These are the activations of a small neural network, seen along a few directions. Each row is one input.
Each table varies a few parts of the input and shows all the possible inputs, shuffled.
Descriptions start from the smaller parts, as in this example, which fits no table here: one of 6 places along a line, together with either a single point or (one of 2 separate values, together with one of 5 places around a ring) or one of 11 places around a ring.
Shared parts are said once, and a part with two or three values counts as separate values.
(in the rows, 100 means zero)

Other details of the inputs vary at random and push rows far along three fixed directions, the same in every table; ignore that.

A family of inputs:
R1: 102  95  84  118  82  125  111  82  83  106  109
R2: 112  83  92  88  96  87  51  110  117  92  120
R3: 118  92  101  83  87  83  58  105  128  79  106
R4: 130  83  75  128  76  136  102  79  69  123  98
R5: 127  73  82  99  88  94  47  102  108  96  113
R6: 55  81  131  110  192  108  104  83  137  134  54
R7: 107  75  74  114  73  115  116  88  85  111  104
R8: 87  114  113  80  106  88  126  128  104  103  108
R9: 121  81  79  112  85  108  111  97  74  121  98
R10: 117  82  86  94  100  84  47  110  104  88  109
R11: 107  87  98  91  83  80  56  98  124  78  110
R12: 116  82  82  107  79  115  115  109  80  110  87
R13: 102  113  107  90  108  84  122  122  93  107  100
R14: 92  104  95  100  104  83  121  104  88  102  108
R15: 100  114  106  99  98  116  115  110  91  103  103
R16: 98  107  104  94  107  89  51  97  122  76  130
R17: 84  118  106  94  108  109  114  109  90  105  116
R18: 92  89  83  105  89  100  119  100  83  101  104
R19: 64  78  131  113  181  117  106  88  140  129  41
R20: 90  131  126  75  123  67  128  131  107  105  112
R21: 98  111  105  90  105  87  122  125  93  104  98
R22: 81  130  110  98  119  88  118  102  90  95  117
R23: 81  135  120  95  110  84  119  101  94  91  105
R24: 96  109  118  68  112  71  61  132  137  79  123
R25: 103  122  114  97  103  108  117  108  99  109  110
R26: 111  106  108  89  101  101  50  112  123  80  116
R27: 112  97  94  105  99  96  47  89  112  80  122
R28: 71  80  142  93  187  89  47  81  178  97  52
R29: 97  136  123  90  119  91  119  116  97  104  110
R30: 86  114  106  103  89  108  117  93  92  94  103
R31: 105  110  105  86  99  95  52  105  118  65  102
R32: 95  107  107  96  90  82  124  99  100  104  104
R33: 103  106  98  94  91  92  122  109  92  98  87
R34: 80  123  119  72  105  80  131  121  111  93  105
R35: 90  134  116  90  109  94  120  108  96  91  97
R36: 93  87  84  104  86  104  120  98  88  103  107
R37: 102  107  90  110  100  115  107  101  74  108  102
R38: 104  86  84  109  83  103  119  91  90  111  109
R39: 78  155  137  76  137  74  124  130  105  95  116
R40: 110  89  78  118  84  133  104  92  68  111  97
R41: 107  123  112  97  97  103  119  95  99  102  101
R42: 102  88  88  99  87  108  116  106  88  117  109
R43: 116  91  86  124  66  127  109  72  82  108  93
R44: 117  82  80  106  70  115  117  96  83  102  79
R45: 87  118  114  89  102  71  126  106  100  99  105
R46: 106  110  110  90  102  88  123  118  101  113  107
R47: 98  90  81  110  90  98  117  99  80  103  100
R48: 109  83  81  109  87  113  45  88  105  75  114
R49: 118  96  96  99  81  99  122  97  96  109  92
R50: 61  64  130  98  163  105  119  83  159  130  42
R51: 99  116  108  108  90  102  116  86  93  102  104
R52: 133  73  86  98  80  100  50  106  115  92  104
R53: 107  118  108  99  90  111  118  93  99  102  100
R54: 125  102  95  115  87  123  110  94  84  115  97
R55: 85  26  88  133  149  132  99  71  118  146  30
R56: 111  102  92  110  89  125  110  103  79  105  92
R57: 117  100  96  99  86  95  121  99  91  106  88
R58: 122  90  85  107  78  104  118  95  83  105  80
R59: 109  86  92  94  98  77  55  100  119  82  122
R60: 90  106  99  93  110  90  50  103  113  67  122
R61: 93  9  76  140  134  149  96  63  112  149  25
R62: 108  109  96  109  102  111  108  96  78  114  107
R63: 101  117  107  97  89  114  119  96  99  100  100
R64: 100  115  113  80  102  93  55  108  126  66  110
R65: 97  105  95  99  108  90  48  100  108  69  117
R66: 104  97  91  117  71  124  112  79  86  103  97
R67: 91  94  96  99  79  98  122  99  93  99  97
R68: 116  81  82  113  73  113  42  83  100  71  95
R69: 107  95  87  112  86  129  107  92  81  115  108
R70: 112  86  92  97  87  77  53  99  111  74  99
R71: 95  104  97  99  103  83  122  101  90  105  111
R72: 103  89  85  111  76  99  117  94  81  101  86
R73: 124  84  86  106  89  114  40  92  105  92  116
R74: 86  104  105  93  85  90  125  102  102  101  105
R75: 90  141  123  86  116  86  122  109  100  92  101
R76: 89  119  104  107  95  100  115  95  86  93  96
R77: 94  119  103  106  108  97  116  92  87  101  114
R78: 87  101  99  88  101  96  120  117  92  109  113
R79: 84  135  122  94  110  83  120  99  98  94  109
R80: 82  106  103  93  91  86  124  107  94  94  99
Each input here is: one of 2 separate values, together with one of 5 places around a ring, together with one of 8 places around a ring.
Changing only the choice among 2 separate values turns R7 into R1. The same change can be made to R9. Which row results? -> R62
Changing only the choice among 2 separate values turns R36 into R48. The same change can be made to R11. Which row results? -> R43
Changing only the choice among 2 separate values turns R2 into R73. The same change can be made to R24. Which row results? -> R26
A walk changes only the place on the ring of 8. It starts at R13 and steps to R20. List the rest of the walk in order. -> R46, R52, R24, R8, R12, R21
A walk changes only the place on the ring of 5. It starts at R79 and steps to R28. List the rest of the walk in order. -> R29, R62, R77
Change only the choice among 2 separate values in R77. List by row number the other rows that result. -> R71

A family of inputs:
R81: 92  95  97  111  97  117  112  111  80  108  102
R82: 41  165  146  59  128  52  126  149  108  72  146
R83: 126  114  98  102  78  101  105  104  80  106  117
R84: 88  91  111  108  111  121  118  103  100  109  68
R85: 102  65  96  89  103  87  134  112  114  123  65
R86: 118  64  81  78  74  64  61  118  122  77  99
R87: 78  88  108  112  108  116  119  96  99  104  71
R88: 92  95  107  97  116  114  115  89  94  117  67
R89: 88  97  104  104  112  117  115  98  100  117  66
R90: 104  97  102  113  121  110  126  88  109  108  73
R91: 78  83  100  113  114  120  125  89  108  106  90
R92: 89  105  93  105  86  109  114  97  85  103  85
R93: 95  89  104  108  120  129  123  100  109  113  86
R94: 94  95  97  104  121  124  120  95  110  120  84
R95: 78  82  111  102  120  94  64  88  138  103  93
R96: 102  98  100  103  94  108  112  89  86  123  110
R97: 101  110  79  100  73  106  110  98  85  91  123
R98: 96  104  101  107  78  107  117  90  98  110  93
R99: 120  100  100  92  78  97  44  103  121  83  105
R100: 94  91  107  106  113  126  126  95  112  105  77
R101: 88  94  103  118  116  100  119  89  96  107  67
R102: 122  98  95  93  92  90  43  105  103  72  97
R103: 93  82  115  104  133  90  63  90  130  107  97
R104: 91  92  100  109  116  108  126  77  106  105  78
R105: 107  105  101  105  90  115  113  102  95  122  100
R106: 90  87  96  102  125  117  119  82  100  121  94
R107: 74  177  152  63  136  43  126  145  117  89  146
R108: 82  83  105  110  135  84  64  94  121  91  83
R109: 63  176  140  60  133  41  135  133  120  65  141
R110: 77  86  100  104  117  108  114  82  90  117  81
R111: 115  92  95  110  87  79  46  95  113  78  117
R112: 110  110  87  104  85  98  102  107  65  99  118
R113: 98  91  113  103  134  90  65  101  126  90  69
R114: 93  91  106  91  128  106  70  94  142  91  80
R115: 127  118  100  108  72  94  109  103  85  97  106
R116: 116  110  83  103  87  103  109  100  78  95  127
R117: 112  110  81  111  81  94  113  96  81  86  121
R118: 112  110  95  101  78  115  104  122  73  95  111
R119: 119  112  81  111  88  99  110  104  79  94  125
R120: 87  85  119  92  119  91  66  79  135  98  84
R121: 117  112  106  101  63  110  109  110  89  95  110
R122: 119  111  93  115  80  93  106  104  79  105  124
R123: 108  111  79  100  80  111  108  105  84  99  127
R124: 120  61  78  81  85  68  56  125  117  90  114
R125: 125  97  103  85  82  94  44  94  115  83  106
R126: 84  87  116  114  101  114  122  89  111  112  79
R127: 112  87  101  103  86  100  44  109  115  83  125
R128: 110  105  95  92  95  115  120  88  92  104  93
R129: 122  113  98  92  75  106  103  101  80  110  119
R130: 106  104  103  117  86  95  120  88  93  105  91
R131: 102  95  103  105  120  113  125  84  107  109  75
R132: 85  86  111  99  129  88  65  90  123  87  74
R133: 95  82  123  101  126  107  65  105  138  103  91
R134: 106  109  90  101  68  111  115  103  89  79  114
R135: 85  90  105  113  112  114  115  91  107  132  92
R136: 118  94  100  99  81  83  47  90  115  75  108
R137: 93  92  104  99  123  117  112  94  91  125  77
R138: 122  114  86  88  84  112  108  100  80  99  120
R139: 102  112  84  102  79  107  100  113  71  103  118
R140: 82  86  96  102  118  112  122  75  102  114  90
R141: 126  98  91  102  101  90  41  113  102  78  104
R142: 105  113  91  92  71  99  105  96  70  90  104
R143: 114  94  88  85  87  95  50  87  115  67  110
R144: 96  98  92  100  101  110  109  96  74  116  102
R145: 115  104  92  104  105  113  120  96  89  108  101
R146: 128  116  85  106  88  103  111  107  82  93  116
R147: 125  84  79  82  70  81  119  131  88  109  109
R148: 71  83  103  100  127  96  61  96  126  96  85
R149: 109  108  82  103  80  98  112  92  79  88  123
R150: 101  106  93  103  97  117  110  109  83  115  92
R151: 109  108  94  107  71  92  107  93  79  99  122
R152: 106  115  83  97  69  107  112  98  89  86  112
R153: 60  167  163  59  145  50  138  129  128  96  121
R154: 95  97  100  103  87  103  115  82  88  116  106
R155: 97  93  104  109  126  112  114  97  91  121  75
R156: 109  78  75  87  64  72  121  120  87  102  113
R157: 86  84  100  113  121  125  122  96  106  113  95
R158: 89  84  106  110  142  89  61  101  120  98  87
R159: 91  93  104  114  83  110  118  96  93  108  106
R160: 107  90  88  100  93  84  42  98  99  72  111
Changing only one part turns R139 into R148. The same change can be made to R127. Which row results? -> R159
Changing only one part turns R141 into R108. The same change can be made to R147. Which row results? -> R156
What is each input in this table made of? -> one of 5 places around a ring, together with either a single point or (one of 3 separate values, together with one of 5 places along a line)
Change only the place on the ring of 5 in R100. List by row number the other rows that result. -> R91, R93, R134, R157
Change only the choice among 3 separate values in R94. List by row number the other rows that result. -> R105, R150

A family of inputs:
R161: 142  133  85  92  33  113  74  111  72  69  140
R162: 90  51  101  101  140  97  73  97  138  108  51
R163: 115  107  85  131  77  146  165  81  50  126  68
R164: 124  39  62  137  48  127  69  46  101  86  58
R165: 92  105  117  72  123  57  87  122  129  93  110
R166: 74  91  114  96  117  108  182  106  101  145  73
R167: 158  130  74  103  23  112  74  106  61  68  143
R168: 67  167  110  83  100  83  185  131  50  104  144
R169: 106  100  88  102  90  100  73  102  95  89  132
R170: 96  69  105  95  123  83  77  106  129  104  74
R171: 91  150  131  76  116  73  80  121  113  72  122
R172: 106  118  117  95  116  93  74  95  117  88  103
R173: 73  83  97  123  116  140  167  80  81  148  81
R174: 84  80  104  106  141  96  68  86  123  107  99
R175: 62  124  126  80  145  66  78  118  122  86  125
R176: 121  53  83  108  92  105  74  94  118  108  79
What is each input in this table made of? -> either a single point or (one of 3 separate values, together with one of 5 places along a line)
Change only the choice among 3 separate values in R167. List by row number the other rows that result. -> R169, R176

A family of inputs:
R177: 116  89  92  87  82  82  54  112  119  78  122
R178: 92  107  94  94  91  98  153  107  81  106  101
R179: 155  40  55  133  80  141  66  84  80  126  74
R180: 119  127  90  93  66  103  113  107  76  79  115
R181: 145  17  48  153  90  166  95  69  69  147  37
R182: 102  104  117  101  112  89  83  94  116  96  90
R183: 90  99  107  101  118  103  82  97  117  99  110
R184: 92  101  104  102  121  95  81  91  113  98  107
R185: 90  88  104  96  111  78  86  104  111  95  91
R186: 97  110  97  98  89  91  151  102  84  117  105
R187: 87  106  101  94  84  100  148  113  80  116  101
R188: 71  99  128  98  134  110  118  97  122  116  67
R189: 89  86  102  91  109  90  89  110  119  94  95
R190: 87  119  96  103  100  112  145  99  74  105  110
R191: 91  110  94  97  89  92  151  106  79  110  98
R192: 70  97  122  111  146  97  115  85  114  123  85
R193: 120  105  105  88  81  95  46  106  116  77  115
R194: 97  107  96  95  90  97  154  102  86  113  108
R195: 104  121  90  98  67  108  104  112  67  92  130
R196: 125  127  93  94  66  102  114  103  81  85  122
R197: 117  126  93  95  62  105  111  114  77  83  115
R198: 97  106  108  96  113  95  84  97  115  88  85
R199: 110  121  93  98  67  107  105  107  72  99  137
R200: 103  106  111  97  113  94  85  93  120  94  91
R201: 101  103  114  96  110  101  86  99  124  95  94
R202: 64  98  114  106  147  103  116  88  113  114  80
R203: 114  89  96  84  79  83  51  112  117  82  121
R204: 75  101  126  105  139  97  118  92  116  112  63
R205: 84  98  104  101  118  104  81  102  112  93  103
R206: 86  100  106  105  120  92  78  96  104  94  99
R207: 92  99  104  99  122  101  84  91  116  95  110
R208: 117  91  94  91  84  70  51  107  111  79  118
Changing only one part turns R185 into R208. The same change can be made to R180. Which row results? -> R196
What is each input in this table made of? -> one of 2 separate values, together with either a single point or (one of 3 separate values, together with one of 5 places along a line)
Change only the choice among 2 separate values in R200. List by row number the other rows that result. -> R198
